Each row below holds a small network's activations on one input, seen along a few directions.
In each table, some parts of the input vary, and every possible input appears once, in random order.
A made-up example of a description, with smaller parts first: one of 8 places around a ring, together with either a single point or one of 9 places around a ring or (one of 2 separate values, together with one of 6 places along a line).
Shared parts are said once, and a part with two or three values counts as separate values.

Other details of the inputs shift rows strongly along two fixed directions, in all tables alike. That doesn't count.

Rows:
row 1: 24  104  -137  -173  -54  127  219  21  -177  64  -54
row 2: -141  -59  212  403  261  -233  -14  136  232  52  145
row 3: 95  -83  -119  -328  -64  110  158  76  -72  34  -166
row 4: -52  19  275  435  241  -324  -78  210  102  -44  118
row 5: -31  96  -197  -115  -26  108  214  -19  -140  80  5
row 6: 28  31  284  254  -204  -79  -695  -564  296  -298  34
row 7: 146  87  -47  -201  -52  5  259  -9  -161  -75  -281
row 8: 123  20  -149  -249  -72  119  163  63  -192  22  -117
row 9: -47  -50  267  246  216  -251  -96  176  219  -32  56
row 10: -29  -22  237  457  250  -276  -50  191  105  5  163
row 11: -69  41  211  400  280  -198  -48  171  115  21  196
row 12: -90  59  10  330  -318  66  -711  -649  104  -175  299
row 13: 57  -18  -175  -208  -100  126  187  55  -228  22  -111
row 14: 59  -78  -69  -290  -83  36  143  115  -75  -10  -223
row 15: -55  -116  253  364  248  -262  -50  199  222  15  104
row 16: 96  34  -24  -118  -366  123  -517  -427  -87  -208  -16
row 17: 39  -15  -97  -97  -30  60  112  47  -153  9  -51
row 18: -160  126  135  466  248  -198  48  81  138  73  287
row 19: 0  -27  -130  -234  -33  120  198  46  -46  68  -122
row 20: 32  89  -162  -203  -58  142  194  11  -193  61  -79
row 21: 139  -43  -126  -367  -438  315  -483  -490  -24  -139  -74
row 22: -58  -7  -138  -140  -20  89  160  -11  13  87  -29
row 23: 36  -55  -106  -275  -30  129  158  78  -51  49  -130
row 24: 28  -4  77  -126  83  -62  152  221  40  27  -108
row 25: -45  -111  255  347  260  -261  -54  189  227  16  108
row 26: 71  39  -92  -105  -339  234  -486  -455  -72  -157  66
row 27: 5  -110  -71  -144  -31  62  112  78  -29  26  -98
row 28: 52  -40  -14  -230  -25  15  84  111  -9  -12  -157
row 29: -101  43  152  421  206  -195  -21  81  77  30  172
row 30: 135  71  -122  -302  -464  256  -528  -501  -141  -216  -66
row 31: 8  57  -128  -115  -21  75  187  23  -162  46  -47
row 32: -46  -12  -5  -48  114  -3  201  145  39  94  -45
row 33: 6  35  202  318  222  -182  -72  139  88  4  136
row 34: -67  77  -119  63  97  -8  255  92  -68  98  63
row 35: 20  60  -12  -9  93  10  192  171  -89  54  14
row 36: 24  -109  -89  -197  -29  79  140  75  -43  33  -109
row 37: -91  -36  252  330  264  -189  -27  189  240  34  161
row 38: -50  -69  -212  -195  -93  109  242  -6  -62  85  -96
row 39: 108  5  -128  -232  -46  82  177  78  -192  18  -118
row 40: 124  53  -123  -265  -80  130  172  61  -196  29  -104
row 41: -43  8  4  -45  101  2  218  148  44  97  -26
row 42: -22  46  249  329  218  -266  -90  170  94  -47  107
row 43: 95  -71  -115  -312  -62  117  154  78  -62  36  -162
row 44: -30  95  302  371  253  -282  -67  211  125  -29  145
row 45: 36  -25  189  150  -224  60  -720  -464  241  -176  182
row 46: 72  44  -234  -257  -564  352  -498  -653  -198  -173  -25
row 47: -35  75  282  366  273  -286  -78  214  119  -26  122
row 48: -3  -71  -154  -242  -99  119  212  29  -95  63  -155
row 49: -37  -22  -209  -224  -60  135  228  -4  -32  92  -74
row 50: -91  -63  -95  -3  76  -23  248  100  38  109  -8
row 51: -49  -40  -20  -41  102  -17  205  138  31  85  -44
row 52: -54  99  111  322  -187  38  -675  -508  127  -170  271
row 53: -76  -68  197  290  229  -157  -55  154  221  24  127
row 54: 14  9  -31  -2  102  -16  186  172  -98  45  -5
row 55: 26  -24  65  -125  102  -68  138  223  40  29  -122
row 56: -94  -40  -88  -21  92  -17  244  94  47  104  5
row 57: -49  39  -185  -28  -31  49  203  -9  -139  69  8
row 58: -109  91  50  353  -212  22  -666  -582  144  -161  335
row 59: -41  13  -173  -208  -46  128  253  15  -26  105  -46
row 60: 46  -73  -5  -189  -31  -18  77  116  -17  -17  -170
row 61: 23  -86  -83  -214  -15  84  142  79  -34  35  -97
row 62: 97  -16  -89  -138  -26  37  147  83  -166  14  -93
Description of these inputs: one of 2 separate values, together with either a single point or (one of 5 places along a line, together with one of 6 places along a line).
Changing only the choice among 2 separate values turns row 54 into row 61. The same change can be made to row 26. Which row results? -> row 53
Changing only the choice among 2 separate values turns row 49 into row 34. The same change can be made to row 56. Which row results? -> row 58
Which other rows does row 31 become when the place on the line of 6 takes its other values? List them by row number. -> row 1, row 20, row 29, row 46, row 52

Rows:
row 63: 43  -33  143  89  82  -79  -105  80  53  -44  15
row 64: -57  36  -14  135  8  -17  -41  -50  -18  19  114
row 65: -32  28  -14  137  26  21  -52  -34  -17  11  130
row 66: 10  -4  117  68  48  -97  -69  5  78  -70  -23
row 67: -49  66  -37  114  2  -7  -23  -82  13  17  94
row 68: -62  66  -25  110  7  -10  -17  -116  14  7  95
row 69: 15  -27  136  90  66  -116  -85  75  51  -42  -3
row 70: -7  -4  147  123  72  -111  -33  31  91  -47  -38
row 71: -47  51  2  124  17  17  -65  -20  -2  23  146
row 72: 223  6  -288  -712  -687  503  -508  -603  -246  -199  -215
row 73: 20  3  118  85  57  -104  -77  43  84  -52  -19
row 74: -39  26  -20  136  26  -5  -45  -41  -14  26  115
row 75: -47  38  -20  146  -5  -17  -30  -70  3  12  107
row 76: -137  -80  -6  98  49  0  -43  -34  164  55  94
row 77: -71  62  -20  132  4  -6  11  -111  13  23  65
row 78: 117  -41  -183  -448  57  51  640  420  -242  114  -344
row 79: 36  -31  128  84  77  -100  -96  73  54  -32  0
row 80: 82  -161  -163  -510  93  78  638  434  -81  179  -333
Describe the family of inputs behind these rows. -> one of 2 separate values, together with either a single point or one of 8 places along a line
Changing only the choice among 2 separate values turns row 68 into row 66. The same change can be made to row 67. Which row results? -> row 73
Which other rows does row 65 become when the choice among 2 separate values takes its other values? List them by row number. -> row 63

Rows:
row 81: 67  -67  34  -174  57  -47  210  163  -5  -1  -215
row 82: -9  63  68  133  -77  -27  -286  -151  1  -84  106
row 83: 71  19  -134  -154  -70  73  159  54  -203  21  -82
row 84: -15  -15  37  109  -59  3  -284  -137  66  -43  142
row 85: -124  72  350  622  437  -386  1  316  199  43  261
row 86: 17  -59  -152  -245  -74  144  134  71  -107  68  -64
row 87: -5  50  -87  -122  -35  15  184  32  -93  14  -116
row 88: 14  -69  -153  -246  -84  136  126  69  -112  64  -69
row 89: -14  -19  33  106  -70  3  -284  -139  58  -49  132
row 90: -4  -34  -134  -176  -58  64  158  12  -42  39  -94
row 91: -14  13  47  147  -52  8  -272  -159  20  -64  122
row 92: 35  46  -106  -115  -27  61  214  1  -96  36  -89
row 93: -83  -61  47  112  -71  2  -243  -185  153  -37  92
row 94: -6  -30  -131  -178  -48  65  160  12  -35  46  -84
row 95: -13  -6  41  106  -49  15  -281  -145  70  -38  148
row 96: 10  78  -89  -144  -22  51  199  18  -80  33  -100
row 97: -2  -22  -132  -189  -44  80  164  2  -34  50  -84
row 98: -54  7  43  148  -58  -12  -226  -218  89  -69  75
row 99: -21  -45  -127  -200  -49  122  165  8  -5  68  -75
row 100: -60  -134  370  357  688  -443  529  880  216  208  -2
row 101: -6  69  66  135  -78  -23  -283  -153  0  -85  104
row 102: 83  -72  158  5  -56  -29  -360  -66  119  -107  9
row 103: 27  31  -108  -115  -35  49  201  -2  -107  25  -100
row 104: 93  19  201  35  -59  -67  -348  -70  58  -170  -20
row 105: 38  -36  -153  -227  -70  97  128  68  -129  50  -64
row 106: -22  29  46  168  -83  -34  -216  -221  49  -84  65
row 107: -76  -43  47  103  -60  27  -239  -199  162  -31  101
row 108: 28  -41  -157  -267  -74  175  138  56  -102  75  -55
row 109: -14  9  44  146  -62  6  -271  -159  13  -69  113
row 110: -30  -61  -124  -185  -54  97  157  16  -13  59  -85
row 111: 47  63  -112  -179  -54  69  146  71  -177  22  -84
row 112: -50  54  64  136  -76  -51  -230  -199  66  -85  58
row 113: -42  -47  351  404  640  -513  588  737  175  124  -56
row 114: 51  -7  -155  -244  -56  131  145  62  -118  64  -48
row 115: -17  -39  -123  -197  -43  127  174  8  -1  73  -72
row 116: 5  73  -92  -149  -29  46  192  19  -83  27  -101
row 117: 74  30  -131  -151  -59  79  166  57  -196  27  -76
row 118: 83  49  -131  -164  -51  102  173  50  -189  35  -66
row 119: -129  1  330  614  471  -360  10  339  281  93  311
row 120: 20  -63  -158  -250  -85  146  135  70  -117  63  -75
row 121: -29  -65  -127  -186  -66  97  152  13  -21  52  -95
row 122: 7  -109  168  23  -55  -37  -309  -136  221  -76  -16
row 123: -58  -30  35  113  -72  -26  -244  -196  130  -53  90
row 124: 157  -28  20  -194  52  -25  212  254  -134  -20  -207
row 125: -22  33  47  166  -75  -32  -214  -221  55  -78  72
row 126: -116  -3  135  298  431  -269  447  427  100  142  29
row 127: 32  40  -109  -117  -31  56  209  4  -100  31  -93
row 128: -135  15  288  591  363  -374  47  208  219  26  192
row 129: -18  2  47  146  -60  -1  -275  -158  15  -68  117
row 130: 126  -59  14  -230  50  9  183  243  -104  -4  -209
row 131: -7  31  46  133  -47  33  -265  -169  27  -56  134
row 132: -47  23  45  140  -49  9  -219  -224  99  -61  88
row 133: -47  -3  36  103  -57  6  -233  -205  145  -41  108
row 134: 7  -7  -130  -188  -34  92  179  6  -24  60  -73
row 135: -1  38  48  136  -44  40  -261  -174  31  -52  136
row 136: 62  -88  29  -198  48  -50  172  165  51  24  -184
row 137: 61  -2  94  -132  100  -126  237  234  -1  -24  -207
row 138: 86  56  -128  -159  -43  106  185  52  -185  42  -63
row 139: 18  37  52  171  -74  -19  -260  -160  -16  -78  114
row 140: -3  54  -93  -137  -38  25  181  23  -92  18  -111
row 141: 7  19  -120  -152  -24  95  196  -10  -70  42  -93
row 142: 47  10  -141  -192  -42  122  156  44  -170  40  -76
row 143: 20  50  58  169  -59  -5  -259  -170  -7  -70  127
row 144: 59  88  -109  -189  -42  96  159  60  -166  36  -69
row 145: -55  -4  38  138  -72  -14  -231  -220  80  -74  67
row 146: 1  93  71  126  -61  0  -277  -159  15  -72  126
row 147: -52  2  38  143  -72  -9  -229  -222  81  -76  65
row 148: -44  74  66  130  -66  -29  -227  -213  74  -78  67
row 149: -40  -40  49  97  -57  49  -289  -144  93  -25  149
row 150: 32  -34  -154  -262  -64  178  150  60  -97  81  -51
Describe the family of inputs behind these rows. -> one of 2 separate values, together with one of 5 places along a line, together with either a single point or one of 6 places along a line
Changing only the place on the line of 5 turns row 105 into row 82. The same change can be made to row 133. Which row results? -> row 116
Changing only the place on the line of 5 turns row 114 into row 131. The same change can be made to row 94. Which row results? -> row 98
Which other rows does row 122 become when the choice among 2 separate values takes its other values? List them by row number. -> row 100
Which other rows does row 93 become when the place on the line of 6 takes its other values? List them by row number. -> row 99, row 107, row 110, row 115, row 121
List by row number the other rows that have the place on the line of 5 and the choice among 2 separate values in common with row 131. -> row 91, row 109, row 129, row 130, row 135, row 142
List by row number the other rows that have the place on the line of 5 and the choice among 2 separate values in common with row 113. -> row 92, row 103, row 106, row 125, row 127, row 128
Which other rows does row 149 become when the place on the line of 5 takes its other values? List them by row number. -> row 85, row 95, row 142, row 143
